Each row below holds a small network's activations on one input, seen along a few directions.
In each table, some parts of the input vary, and every possible input appears once, in random order.
Descriptions start from the smaller parts, as in this example, which fits no table here: one of 6 places along a line, together with either a single point or (one of 2 separate values, together with one of 5 places around a ring) or one of 11 places around a ring.
Shared parts are said once, and a part with two or three values counts as separate values.

Other details of the inputs shift rows strongly along three fixed directions, in all tables alike. That doesn't count.

Rows:
r1: 18; 0; 8; -2; 35; -2; 2; 3; -12; 8; 33; -21; 9; 22; 6
r2: 21; 16; -15; -7; 24; 19; 1; 16; -26; 5; 30; -18; 11; 9; 14
r3: -13; -21; 36; -3; -36; 50; -2; -61; 24; -16; -79; -14; -32; -90; 32
r4: -23; -18; -46; 22; 7; -18; -17; 40; 26; 11; -22; 33; 40; 34; -11
r5: -74; -8; 28; -4; -46; -19; -13; 51; 44; -3; -42; 64; -25; -25; -23
r6: 28; 15; -6; -24; 9; -2; 20; 5; -29; 0; 30; -8; -4; 14; -3
r7: 18; 5; -6; 0; 11; 6; 19; 7; -28; 5; 44; -13; -9; 20; 2
r8: -26; -23; -27; 24; -18; -38; -5; 19; 21; 2; -4; 47; 35; 37; -28
r9: 17; 8; 13; -7; 27; -1; -12; -2; -24; 4; 30; -10; 36; 8; 13
r10: 17; 15; -18; -8; 26; 15; 0; 9; -24; 4; 36; -16; 3; 9; 10
r11: 13; 1; 1; -4; 41; 2; -8; 3; -20; 12; 30; -18; 13; 16; 13
r12: -37; 33; 77; -23; -14; 2; -6; 21; 0; -11; -8; -6; -40; -38; 6
r13: -17; -18; -53; 20; -19; -21; -1; 41; 24; 10; -6; 30; 14; 33; -34
r14: 6; -37; -79; 37; -64; -11; 11; -56; 45; 2; -96; 1; 9; 0; -29
r15: -18; 17; 54; -35; -6; 13; -19; 37; 2; -4; -2; 3; -55; -52; 13
r16: 19; 8; -14; -11; 24; 11; -9; 11; -24; 13; 35; -22; 5; 8; 3
r17: -18; 8; -51; 28; -24; -23; -6; 34; 29; 10; -14; 25; 10; 48; -28
r18: 20; 17; 10; -19; 13; -3; 19; -9; -30; -1; 32; 2; 13; 12; -8
r19: 52; -32; -39; 5; -19; 29; 14; -83; -6; -8; -44; -30; -7; -29; 7
r20: -21; -15; -31; 18; -8; -34; -12; 22; 33; -3; -8; 42; 43; 32; -28
r21: 34; -41; -29; 30; 4; 38; 11; -80; 3; -2; -45; -40; 13; -19; 32
r22: -22; 7; -54; 31; -21; -29; 0; 36; 26; 11; -14; 20; 13; 38; -32
r23: 12; 4; 17; 2; 17; -10; 14; -13; -26; -5; 45; 1; 14; 20; 7
r24: -81; -1; 18; 11; -21; -12; -28; 51; 57; -20; -39; 64; -8; -31; 6
r25: 25; 14; 9; -22; 20; -3; -6; -7; -31; 6; 28; 1; 17; 5; -12
r26: 16; 12; 14; -4; 26; -6; 7; -10; -15; -11; 40; -4; 23; 15; 7
r27: 11; 19; 22; 5; 15; -17; 2; -10; -23; -7; 31; -22; 20; 25; 0
r28: 42; -40; -39; 20; -15; 42; 1; -70; -1; 9; -41; -51; 5; -28; 15
r29: 44; -24; -28; 9; -34; 17; 18; -82; -6; -5; -52; -55; -8; -13; -2
r30: -22; 20; 52; -41; -5; 20; -20; 44; 1; 1; -10; -4; -41; -53; 23
r31: 15; 14; 9; -4; 30; 3; -3; -4; -24; -5; 31; -3; 35; 9; 20
r32: 31; -24; -9; 39; -21; 7; 14; -101; 5; -3; -37; -44; 11; -15; 9
r33: 32; 13; -3; -32; 12; -3; 4; 7; -22; 6; 27; -17; 2; 12; -9
r34: -31; 22; 68; -35; -1; 18; -21; 29; -1; 0; -9; 6; -24; -55; 18
r35: -22; -5; -44; -4; -10; -24; -17; 23; 17; 7; -22; 48; 43; 23; -34
r36: -36; 7; 80; -9; -2; 2; -11; 21; 10; -9; 13; 4; -37; -43; 19
r37: 41; -29; -20; 6; -19; 27; 22; -97; 1; -10; -41; -27; 11; -25; 0
r38: 18; 5; 1; 5; 41; 3; 3; 1; -20; -1; 34; -6; 6; 17; 14
r39: 19; -1; -2; -3; 9; 2; 9; 9; -28; 15; 43; -19; -8; 19; -5
r40: 13; 7; 10; -8; 29; -5; -13; -8; -22; 3; 36; -8; 28; 8; 8
r41: 15; 8; 16; 1; 21; -9; 13; -11; -22; -8; 42; -1; 18; 16; 6
r42: -23; 14; 59; -35; -14; 8; -4; 36; 3; -2; 1; -2; -58; -46; 10
r43: 27; 4; 0; -26; 3; -7; 12; 5; -34; 11; 32; -11; -6; 17; -9
r44: 19; 11; 11; 1; 29; -5; -2; -11; -23; -10; 39; 4; 21; 9; 9
r45: -33; 4; 66; -5; 18; 13; -21; 33; 12; -3; 5; 0; -48; -42; 27
r46: 24; 7; -6; -9; 18; 6; 2; 11; -17; 9; 38; -25; 0; 14; -5
r47: -19; -43; 38; 28; -26; 41; 13; -57; 37; -16; -62; -26; -60; -71; 38
r48: -69; 5; 17; -3; -31; -10; -20; 51; 48; -17; -46; 72; -20; -35; -14
r49: 21; 5; 15; -2; 27; -9; -12; -9; -23; 0; 38; -3; 22; 9; 3
r50: -14; 0; -64; -7; -12; -19; -7; 35; 18; -2; -23; 44; 25; 25; -23
r51: -23; 39; 61; -27; -20; 6; -9; 29; 8; -1; -7; -8; -62; -31; 16
r52: 16; 27; 22; 6; 13; -15; -1; -16; -16; 3; 33; -13; 15; 30; 6
r53: -41; 25; 70; 6; 7; 1; -4; 28; 15; 1; 0; -16; -53; -30; 27
r54: -20; -53; 44; 26; -32; 36; 5; -58; 32; -4; -61; -30; -62; -67; 32
r55: 15; 21; 12; 11; 24; -8; 4; -4; -14; 11; 28; -23; -1; 38; 11
r56: -23; 2; -48; -1; -8; -20; -7; 21; 17; -3; -21; 55; 42; 23; -28
r57: 42; -36; -38; 24; -17; 38; 20; -78; 8; -6; -31; -46; -8; -21; 9
r58: 16; 6; 4; 1; 37; 2; 12; 1; -12; -2; 34; -15; 8; 23; 12
r59: -3; -35; -64; 43; -60; -12; 10; -70; 44; 1; -94; 12; 25; -1; -34
r60: -31; 16; 75; -29; -10; 7; -5; 22; 2; -3; 3; 8; -41; -47; 5
r61: 11; 7; -3; -1; 43; 6; 1; 1; -20; 2; 31; -12; 12; 17; 20
r62: 23; 15; 12; -27; 16; -5; 3; -7; -23; 6; 29; -7; 19; 10; -14
r63: -24; -25; -39; 27; -2; -30; -1; 33; 28; 8; -11; 35; 23; 41; -24
r64: -13; -7; -60; -9; -14; -23; -16; 37; 18; 8; -24; 38; 26; 24; -30
r65: -9; -2; -56; -5; -18; -23; 4; 35; 25; -6; -20; 41; 21; 31; -31
r66: -72; -5; 4; 15; -37; -3; -6; 70; 55; -11; -33; 49; -42; -24; -8
r67: 25; 13; -13; -2; 24; 11; 2; 9; -25; 0; 39; -11; -3; 9; 4
r68: -29; -7; -37; 34; -6; -34; -2; 32; 26; 0; -22; 20; 24; 51; -23
r69: 45; -39; -32; 6; -32; 25; 30; -85; -9; -4; -38; -32; -14; -18; 5
r70: -32; 41; 77; -22; -15; 5; -10; 15; 7; -2; -5; 3; -46; -33; 12
r71: 29; 21; -13; -30; 18; 10; 4; 12; -31; 2; 19; -10; 13; 6; 10
r72: 17; 13; 12; -18; 9; -4; 20; -12; -35; 1; 34; 5; 10; 16; -7
r73: 11; -2; 8; 7; 28; -2; 19; -1; -24; 3; 39; -9; -1; 27; 12
r74: 17; 21; -2; 2; 9; -2; 7; 10; -25; 4; 31; -37; -4; 25; -5
r75: -13; -14; -58; 20; -10; -17; -16; 41; 23; 8; -9; 35; 18; 27; -31
Each input here is: one of 5 places around a ring, together with either one of 3 separate values or (one of 2 separate values, together with one of 6 places along a line).
Q: The inputs of r62 and r33 match in every part but the place on the ring of 5. If r37 is changed in the same way as r62 into r33, which row does it become?
A: r65
Q: Which other rows does r60 become when the choice among 2 separate values takes its other values? List them by row number.
A: r18
Q: Which other rows does r1 become when the place on the line of 6 takes its other values? List them by row number.
A: r4, r11, r45, r54, r63
Q: Which other rows does r15 become when the place on the line of 6 takes its other values? List them by row number.
A: r30, r33, r42, r43, r64
Q: Which other rows does r29 become when the choice among 3 separate values takes its other values? List them by row number.
A: r14, r51

Rows:
r76: -31; -5; 24; 2; -40; -14; -4; -32; 29; -23; -44; 37; 1; -33; -8
r77: -13; -12; -15; -2; -46; 12; 9; 6; 31; -8; -43; 14; -46; -31; -18
r78: -33; -10; -6; 16; -18; 20; -8; -3; 32; -6; -52; 21; -11; -30; 19
r79: -10; -16; -11; -11; -46; 5; 5; 8; 31; -4; -53; 11; -45; -25; -11
r80: 50; 1; -56; -2; 9; -48; 16; -40; -31; 2; 19; 26; 95; 80; -41
r81: -23; -14; -13; -2; -40; 12; -15; 4; 26; -10; -45; 12; -14; -43; -1
r82: -34; -38; 20; 39; -21; -6; -8; -6; 40; -4; -38; 9; -22; -13; 10
r83: 47; -6; -11; -10; -4; 35; 8; -48; -31; -1; 3; -43; 4; -28; 6
r84: -36; -38; 12; 41; -9; 10; -15; -7; 39; -12; -30; 22; -7; -32; 11
r85: -21; -9; -81; 21; -19; -53; -9; 40; 32; 19; -32; 45; 50; 69; -60
r86: -50; 28; 63; -18; 32; 1; -13; 73; 6; -4; 45; 27; -14; -11; 25
r87: 52; -10; -14; -25; -5; 22; 29; -48; -30; 7; -4; -45; -29; -11; -3
r88: -27; -13; -7; 3; -53; 12; 3; 5; 23; 4; -46; 7; -28; -28; -8
r89: -22; -10; 9; 9; -37; -5; -17; -2; 39; 5; -56; -2; -23; -19; -8
r90: 43; 2; 3; 3; -3; 10; 0; -63; -18; 8; 3; -55; -9; -9; 4
r91: 37; -16; 14; 16; 12; 14; 18; -59; -9; -3; 6; -53; -2; 4; 25
r92: 48; -8; 5; -11; 11; 19; -10; -56; -20; 10; -9; -48; 10; -16; 13
r93: 41; -9; -76; 39; 24; -29; 23; -19; -12; 5; 39; -2; 72; 89; -30
r94: -40; -38; 16; 42; -23; 2; -2; -10; 37; 1; -31; 16; -22; -16; 9
r95: -34; -12; -5; 12; -11; 13; -7; -1; 32; -10; -59; 14; -11; -30; 15
r96: 39; 2; 27; -6; -3; 8; 19; -85; -28; -14; 4; -18; 20; -18; -1
r97: -49; 24; 73; 9; 24; -14; -11; 70; 3; -4; 54; 20; -33; -1; 11
r98: -24; -11; 1; 10; -25; 11; -24; -3; 38; -3; -48; 12; -8; -38; -7
r99: 44; -3; -1; -6; 9; 19; -11; -62; -19; 5; 1; -45; 7; -21; 11
r100: 60; -13; -15; -31; 2; 29; 11; -46; -28; 1; -6; -35; -13; -21; 10
r101: 38; 3; -8; 7; 18; 26; 4; -60; -21; -8; 0; -39; 4; -16; 31
r102: -27; -4; 2; 22; -28; 2; -2; -1; 37; -8; -57; 4; -25; -14; 12
r103: 40; -9; -79; 35; 23; -36; 18; -22; -12; 4; 40; -4; 70; 90; -24
r104: -14; -11; -17; -5; -47; 5; 4; 3; 31; -8; -43; 13; -48; -30; -13
r105: -9; -13; -101; 4; -35; -36; 11; 47; 24; 14; -21; 65; 29; 63; -60
r106: 37; -34; -74; 31; 44; -30; 7; -19; -25; 14; 33; 9; 84; 79; -22
r107: 32; -30; 10; 25; 25; 18; -2; -66; -18; -4; 19; -35; 8; -15; 29
r108: 38; -21; 10; 8; 24; 23; 7; -58; -10; -6; 4; -43; 14; -9; 32
r109: -36; 60; -31; 4; 30; -55; -5; 118; -3; 4; 59; 62; 37; 89; -34
r110: 41; 44; 38; -69; 45; 23; 9; 29; -69; 12; 84; -20; -24; -7; 16
r111: -52; 15; 69; -7; 35; -3; -21; 70; -2; 3; 50; 33; -18; -11; 24
r112: 53; -16; -18; -33; 7; 31; 18; -47; -32; 3; -6; -36; -14; -24; 4
r113: 49; -6; -2; -12; -16; 19; 15; -47; -30; 7; -4; -56; -10; -8; 6
r114: -40; 42; 58; -37; 19; -2; -30; 74; -3; 12; 33; 23; -19; -18; 6
r115: 41; -10; 2; -13; 16; 21; -3; -57; -24; 12; -9; -48; 8; -19; 8
r116: -24; -9; -9; 6; -53; 3; -3; 3; 27; -6; -43; 2; -30; -30; -9
r117: -32; 0; -4; 27; -29; 2; -3; -6; 37; -13; -47; 7; -28; -19; 11
r118: -19; -18; -7; -8; -39; 13; -14; 10; 25; -5; -55; 10; -12; -38; 0
r119: 19; 34; 64; -34; 74; 10; 6; 20; -51; 1; 87; -36; 2; 6; 35
r120: 63; -6; -108; -13; 13; -20; 12; -9; -31; 8; 28; 14; 59; 65; -39
r121: -51; 34; 67; -10; 20; -8; -2; 71; 7; 0; 47; 17; -30; 2; 18
r122: -31; 51; -31; -14; 42; -53; -20; 122; -5; 5; 48; 69; 54; 83; -20
r123: 24; 22; 73; -21; 72; 3; -8; 18; -55; 5; 92; -30; 0; 9; 38
r124: -20; -12; -92; 12; -34; -44; 5; 50; 20; 12; -29; 46; 46; 63; -60
r125: 28; 55; 62; -41; 42; 4; -1; 18; -59; 24; 83; -43; -17; 11; 12
r126: 31; -25; 14; 33; 13; 9; 9; -67; -16; -1; 20; -45; -8; -2; 22
r127: -37; 52; 62; -22; 9; -13; -20; 74; 2; 5; 36; 9; -34; -8; -7
r128: -36; 49; 51; -30; -6; -4; -6; 85; -10; -1; 39; 11; -39; -14; -7
r129: -47; 51; 56; -20; 22; -11; -3; 77; -4; -2; 26; 11; -37; 1; 15
r130: -30; -5; -6; 23; -16; 18; -9; -2; 36; -16; -50; 18; -11; -33; 13
r131: -27; -2; -88; 37; -17; -39; 4; 38; 30; 9; -26; 59; 48; 74; -36
r132: 43; -11; -11; -17; -6; 36; 9; -50; -35; 9; 1; -39; 4; -25; 12
r133: 36; -4; 27; -17; 2; 3; 22; -83; -32; -8; -5; -22; 20; -15; 1
r134: -12; -17; -19; -10; -33; 21; -3; 7; 29; -11; -45; 24; -31; -44; -11
r135: 21; 41; 61; -27; 68; 8; -1; 16; -47; -6; 97; -33; 0; 3; 38
r136: -33; -10; 26; -1; -40; -6; 3; -31; 25; -12; -47; 42; 3; -31; -8
r137: -34; -25; 6; 29; -11; 14; -7; -5; 47; -18; -35; 16; -4; -32; 12
r138: -38; 37; 47; -49; 11; 0; -15; 88; -15; 2; 28; 16; -23; -23; 3
r139: 36; -29; -69; 39; 32; -39; 18; -20; -24; 18; 35; -1; 68; 92; -29
r140: -39; -26; 10; 27; -18; 0; 7; -5; 44; -9; -43; 2; -20; -16; 6
Q: The inputs of r78 and r122 match in every part but one. If r136 is changed in the same way as r78 into r122, which row does it become?
A: r80
Q: The inputs of r118 and r138 match in every part but one. If r102 is changed in the same way as r118 into r138, which row does it become?
A: r129
Q: Describe the family of inputs behind these rows.
A: one of 5 places around a ring, together with either a single point or (one of 2 separate values, together with one of 6 places along a line)
Q: Which other rows does r81 become when the place on the line of 6 takes its other values? List them by row number.
A: r99, r101, r107, r120, r135
Q: Which other rows agree with r97 in the place on the ring of 5? List them by row number.
A: r77, r83, r84, r93, r96, r98, r109, r127, r128, r130, r134, r137
Q: Which other rows does r124 become when the choice among 2 separate values takes its other values? List them by row number.
A: r138
Q: Which other rows does r78 become when the choice among 2 separate values takes its other values? List them by row number.
A: r131
Q: Which other rows does r93 become when the place on the ring of 5 takes its other values? List them by row number.
A: r91, r103, r121, r140
